A small network was trained on made-up records. Each row is its average activation on records with the value named, seen along a few directions.
Values that are neighbours, or in one group, have similar rows; names and order tell nothing.

Other fields vary at random and push rows far along two fixed directions, the same in every table; ignore that.
To show where, the next rows are all for the same value of a field, averaged over different records:
[-30 -12   5  45  15  14 -12  14   4 -10  27]
[ 11  14  -3 -19   3   4   6  -3  -9   9 -15]
[-22 -20  10  35  -7  -4 -36  -8 -11 -23  29]
[ 19  21  -9 -27   8   7  18   0  -6  13 -23]
[ 3  8 -4 -6  9  6  5  3 -4  7 -8]
[-10  11  -8  11  29  22  23  25  13  16  -4]
[ -4  -1   2   7   2   0 -11  -3  -9  -5   6]
[ 17  19  -4 -30   1   1   8  -8  -9  12 -21]

Field J:
j2: [ -8 -12   3  10 -19  -3  -5  12  12  -4  16]
j4: [ -6 -12   8   5  -1 -10 -26 -21 -12 -16   9]
j5: [-10  -9   8  15 -17  -8  -1   8   7 -10  14]
j15: [ 8  9 -2 -8  4  1 -1 -3 -7  3 -5]
j6: [ 15 -10   9 -19 -35 -32 -29 -33 -22 -18  -3]
j13: [-10  -7   4  22  -5   0   4  15   6  -3  15]
j10: [  7   6  -5 -15   6   2  -5 -11   3   8  -6]
j14: [  6  12  -3 -10  10  10   7   4   0  13  -7]
j1: [ 18  -2  -1 -28 -12 -21  -4 -28  -6  -9 -13]
j7: [  7 -12   2  -4 -18 -16  -8 -13  -4 -12  -2]
j3: [ 2  4  2 -1 -6  5 13 14  4 11 -1]
j11: [  7  -2   1  -9  -1  -7 -12 -18  -6  -3  -4]
j9: [-3  1  3 11  0 12 11 23 16  7  8]
j12: [-12  -3  -4  18  18  10  22  16  18   7  -4]
j8: [ -2  -2 -12  -3  15   6  32  14  21   5  -9]
J is arranged as 3 separate groups.
List the group mates of j10, in the order listed.
> j4, j15, j14, j11
List the group mates of j12, in the order listed.
> j6, j1, j7, j8

Field V:
v12: [-35   0  -4  47  21  37  25  48  29  16  19]
v9: [ 37  32  -1 -54 -20 -12  21  -1 -16  14 -38]
v3: [  3 -33  11   1 -38 -37 -43 -33 -15 -36  19]
v1: [ 14  15  -3 -16  20   7   7  -8 -13  12 -11]
v15: [ 22  25 -11 -36  24  13  21   1  -8  16 -26]
v13: [-12  -7  10  18 -12   3  -9  11   1  -4  22]
v14: [ -1 -17   2 -11 -25 -23 -11 -23  -9 -12   3]
v7: [-15  10 -11  21  42  31  18  18  17  16  -6]
v2: [-23   1  -2  35  23  31  20  46  33  11  24]
v4: [-14 -37  17  27 -26 -25 -41 -24  -5 -38  27]
v11: [ 16  16 -22 -29  19  12  51  17  22  24 -36]
v5: [  7  -7   6  -5  -7 -17 -43 -32 -23 -14   5]
v10: [-34 -25   9  51   8   4   0   9  22 -11  25]
v6: [ 43  29  -2 -54 -30 -16  14 -12 -22  14 -32]
v8: [ -8   0   2   5   2  -6 -31 -18 -14 -11   6]
V is arranged as 3 separate groups.
List the group mates of v2, in the order listed.
> v12, v9, v13, v6
List the group mates of v5, in the order listed.
> v1, v15, v7, v8
